A small network was shown many inputs. Here are its activations along a few directions, one row for each input.
Each table varies a few parts of the input and shows all the possible inputs, shuffled.
Descriptions start from the smaller parts, as in this example, which fits no table here: ring(5) and (point or ring(9) or (values(3) and line(6))).
Shared parts are said once, and a part with two or three values counts as separate values.

Other details of the inputs vary at random and push rows far along two fixed directions, the same in every table; ignore that.

Rows:
row 1: [-50.5 -14.6  15.5  48.0  49.7  32.9 -39.0  82.2   3.5 -18.0  -7.8]
row 2: [  5.6  37.4 -53.4  -1.6 -27.5  -1.2  -1.3 -54.1 -19.1  -7.2 -39.4]
row 3: [-36.5  13.2  31.7 -20.8 -50.3  32.8  10.4  68.7 -50.4  16.5 -60.1]
row 4: [-54.3  -8.1  24.0  -1.6  17.2 -10.4 -57.2  75.7 -27.1 -63.9  36.0]
row 5: [-42.2  27.1  28.7 -32.0 -41.0  52.6   4.4  68.0 -61.4  38.5 -66.9]
row 6: [-66.6 -54.2  11.4  36.5  15.8  22.6 -29.9  77.7   1.4 -40.3  -9.7]
row 7: [ 19.6   1.8  30.4 -36.5 -25.5  -2.5  21.7 -37.7   0.5  18.6  -2.3]
row 8: [ 11.6 -20.1   4.0 -31.1 -34.7  -5.3  52.1 -45.0  11.2  51.7 -25.4]
row 9: [  9.5 -40.7  18.7  42.1  64.0 -19.6 -18.4 -24.3  65.2 -38.4  56.3]
row 10: [ 16.9 -26.9 -15.6  56.6  59.6 -12.7  -3.9   0.0  77.0 -27.8  51.5]
row 11: [ 26.4  10.7 -12.7 -47.7 -37.5 -39.1  30.1 -41.1 -11.1  33.7  28.8]
row 12: [ 26.8  13.0  14.0 -65.6 -34.7  -2.1  44.2 -48.9 -23.9  15.7   0.5]
row 13: [ 31.5 -33.6  20.4  46.0  59.0 -30.1 -37.1 -19.1  53.9 -35.5  48.8]
row 14: [ 21.7   8.6 -47.9  44.4  42.0 -30.3 -43.1 -81.5  27.8 -61.6  36.2]
row 15: [ 16.2   8.3 -15.4 -36.9  -6.0  19.6  51.3 -33.1  27.4  57.5 -27.2]
row 16: [ 56.2  10.6  -2.5 -19.1 -19.7 -18.4  42.6 -43.4  25.8  52.5 -21.0]
row 17: [-37.7  32.8  13.7 -44.8 -38.2  51.8  10.6  67.6 -79.7  19.2 -51.7]
row 18: [ 13.5  43.5 -59.8   8.1   0.3   3.6 -12.5 -63.3  -8.7   0.3 -20.8]
row 19: [ 15.7 -16.8   2.2  34.5  18.5 -13.9 -15.2   4.9  -7.1 -34.5  59.2]
row 20: [ -0.9 -24.3   8.8 -44.0  -8.8   5.8  40.6 -39.7  30.8  11.7 -16.3]
row 21: [ 53.7  30.6  -8.0 -31.5 -24.5 -11.9  51.9 -45.6  -2.5  28.3  16.7]
row 22: [-38.2 -12.1  34.3 -17.4 -57.4  26.5   2.1  50.9 -57.1  15.9 -46.2]
row 23: [ 19.1  27.9 -17.8  10.2  40.4 -23.2 -23.8   7.5  15.7  -3.2  66.5]
row 24: [-54.7 -23.5  21.8  43.4  24.2  22.0 -25.2  89.9   1.9 -33.0 -18.5]
row 25: [ 24.7   3.6 -60.9  63.8  30.6 -32.5 -41.6 -76.0  21.2 -47.5  37.8]
row 26: [-43.9 -43.7  28.3  48.8   9.1   7.8 -53.7  85.1 -22.5 -29.2 -19.3]
row 27: [ 35.2  16.4  -1.4 -12.8  -0.8   5.9  17.1 -16.2  10.4  58.5 -27.9]
row 28: [ 21.3  32.9 -12.6 -39.2 -24.1 -30.5  22.7  -9.1  -3.4  21.5  22.3]
Description of these inputs: line(4) and (point or line(6)).
The inputs of row 8 and row 9 match in every part but the line(4) part. If row 19 is changed in the same way as row 8 into row 9, which row does it become?
> row 12
A walk changes only the line(6) part. It starts at row 15 and steps to row 1. List the rest of the walk in order.
> row 27, row 5, row 17, row 23
Which other rows agree with row 28 in the line(4) part? List them by row number.
> row 2, row 3, row 10, row 16, row 21, row 24

Rows:
row 29: [  5.6  13.3 -16.7 -44.5 -41.6 -21.8  16.2 -31.8 -28.0  11.8  -2.6]
row 30: [  7.3  -3.2   6.4 -34.8   5.4   2.6  30.0 -22.0  31.2  31.0 -14.2]
row 31: [-11.8  23.8  17.1  -6.3  -2.8  31.1   9.8  76.4 -31.9  37.9 -18.7]
row 32: [ 62.8 -13.6  -7.0   6.9  39.5 -36.5  36.2 -73.1  81.7   3.5  74.0]
row 33: [-38.3   0.8 -12.8  14.9 -11.8  23.4 -18.8  14.4 -24.2 -17.9 -41.0]
row 34: [-15.5 -17.5  53.0  -8.9 -16.2   4.2  -7.9  41.5 -26.7 -12.5   2.7]
row 35: [-32.9  59.1  -7.2 -33.4 -48.8  42.5  -1.2  72.2 -76.8  32.0 -63.2]
row 36: [-27.1 -48.6  24.2  81.8  72.7 -27.4 -70.5  75.8  35.2 -77.9  91.3]
row 37: [ 78.5 -23.8 -15.7  37.2  31.6 -32.6  24.4 -92.5  79.2  29.8  33.4]
row 38: [  8.3  17.1 -25.3 -39.1 -21.5  -3.7  28.9 -45.8  -7.9   1.9  -4.5]
row 39: [-22.8  -7.1  18.9  28.5   8.6  -4.8 -57.3  43.1 -40.4 -61.2  24.9]
row 40: [  2.9 -11.9   4.9 -34.8 -31.8  19.7  45.3 -25.8   4.9  51.9 -49.8]
row 41: [ 17.6  10.0 -25.1   2.2 -25.9  -4.4  15.0 -55.9  -1.8  21.4 -43.8]
row 42: [-34.5   1.5 -14.8  30.2  42.7   7.7 -50.1  23.6   5.6 -51.7  11.6]
The inputs of row 32 and row 38 match in every part but one. If row 31 is changed in the same way as row 32 into row 38, which row does it become?
> row 35
What do these inputs look like to the network?
> values(2) and (point or line(6))
Which other rows does row 41 become when the values(2) part takes its other values? List them by row number.
> row 37

Rows:
row 43: [ 48.4  -3.1   9.1  17.6  -1.3 -16.2  13.6 -36.7  24.2  24.9  32.0]
row 44: [ 39.9 -18.9   2.2  -4.3 -14.7 -25.5  32.2 -48.5  27.1  33.1 -18.5]
row 45: [-36.4  -3.6  -7.2  18.7   8.3  26.8 -21.9  68.2 -25.4  -2.2  -5.4]
row 46: [-37.8  21.4  28.0 -64.3 -36.6  33.9   0.6  70.1 -67.4  23.2 -49.0]
row 47: [-28.8 -10.7  25.9  36.0  -2.7   2.9 -28.3  62.5 -20.5   0.8 -23.2]
row 48: [ 39.5 -17.5 -19.2  20.7  17.0  -3.9  22.4 -58.8  29.6  14.1   6.2]
row 49: [-27.8 -22.7  25.8  25.0  55.6   4.4 -58.5  27.7  13.7 -54.0  35.7]
row 50: [-40.7 -43.5  15.5  51.6  34.6 -13.6 -51.0  46.4  26.8 -41.3  13.5]
row 51: [-47.1 -28.2  12.5  15.4   6.1 -11.3 -13.9  71.3  -3.7 -17.4  -3.9]
row 52: [ 46.1   2.0 -10.6   4.6   6.5 -36.1  14.0 -21.8  36.5  36.5  34.5]
row 53: [ -0.1  31.6 -21.9 -76.4 -49.8  24.6  55.3 -62.3   2.0  57.7 -80.8]
row 54: [ 44.9 -22.9   6.4 -12.4 -20.8  -9.3  35.1 -49.5  21.9  21.8  -2.0]
row 55: [ 49.5  23.9 -24.9  52.4  51.4 -12.0 -10.5 -47.8  55.0   2.1  36.5]
row 56: [-55.4   7.0  30.3 -72.7 -32.7  28.1  13.9  60.3 -61.5   8.1 -51.0]
row 57: [ 14.4  24.6  -5.6 -48.4 -59.2  22.8  59.4 -42.8 -34.5  82.8 -62.5]
row 58: [-21.7  21.9 -28.6  24.4   1.0  -5.6 -53.6  32.0 -40.1 -48.1  17.0]
row 59: [-38.9  -3.9  39.0 -52.0 -36.6  39.8   1.8  45.5 -63.5   5.3 -77.3]
row 60: [ 38.2   2.2   3.2 -13.6  17.1 -28.1  41.6 -41.3  41.5   3.2  59.1]
row 61: [-52.4  16.1 -23.7  -5.6 -23.7   1.0 -31.5  35.7 -61.2 -47.2 -19.7]
row 62: [-40.3 -35.7  -6.3  59.8  51.5  12.4 -47.5  26.3  23.4 -45.5  25.1]
row 63: [ 32.5 -13.2  -4.2 -31.7 -16.2 -24.4  47.9 -40.1  28.6  26.8  29.5]
row 64: [ -6.3 -12.3 -12.8  78.0  69.7  10.6 -51.2  25.6  38.6 -60.4  13.3]
row 65: [  0.7  46.6 -21.7 -47.1 -75.3   3.8  19.0 -39.9 -69.1  29.4 -57.0]
row 66: [-34.4  -1.3 -25.5  45.6  19.6 -10.3 -69.4   7.0 -16.9 -77.9  23.6]
row 67: [-26.2   5.7  41.1  20.8  -2.1  21.9 -16.7  60.8 -28.8 -14.6  -5.1]
row 68: [-38.6 -25.6  31.3  34.1  34.6   9.4 -37.8  44.5  17.2 -57.0  33.5]
row 69: [ 50.8  25.8 -40.0  32.7  53.6 -15.8  -5.9 -34.1  61.2   2.1  52.2]
row 70: [ 58.5  14.7  12.5   9.9  34.6 -21.8  -1.7 -53.7  24.9  15.6  45.7]
row 71: [-41.6  -6.3  42.3 -39.0 -51.5  40.7  21.6  53.3 -53.6   2.0 -72.0]
row 72: [ 31.5  18.4 -39.2   4.1  37.8 -16.8  22.5 -49.3  56.1   4.0  26.6]
row 73: [ 58.9  15.8   0.6   5.4  23.0 -25.1  20.6 -31.7  41.9  12.1  72.9]
row 74: [ 17.7  -1.3 -27.9 -22.2  -0.9  -9.3  49.0 -49.6  18.6  36.2  11.0]
row 75: [ 15.7 -13.8   6.8 -60.7 -52.4  -2.2  50.5 -57.7  12.1  45.9 -23.2]
row 76: [ 11.2  20.1 -29.1 -13.7 -36.9 -10.1   0.5 -50.2 -35.4 -12.0 -26.0]
row 77: [-24.0 -13.1  15.7   7.4  -8.5  14.3 -21.7  78.7 -18.9  -9.9   8.9]
The inputs of row 68 and row 71 match in every part but one. If row 75 is changed in the same way as row 68 into row 71, which row does it become?
> row 54
What do these inputs look like to the network?
> ring(5) and (point or line(6))
Which other rows does row 51 become when the line(6) part takes its other values? List them by row number.
> row 56, row 60, row 63, row 72, row 74
A walk changes only the ring(5) part. It starts at row 58 and steps to row 61. List the rest of the walk in order.
> row 66, row 76, row 65
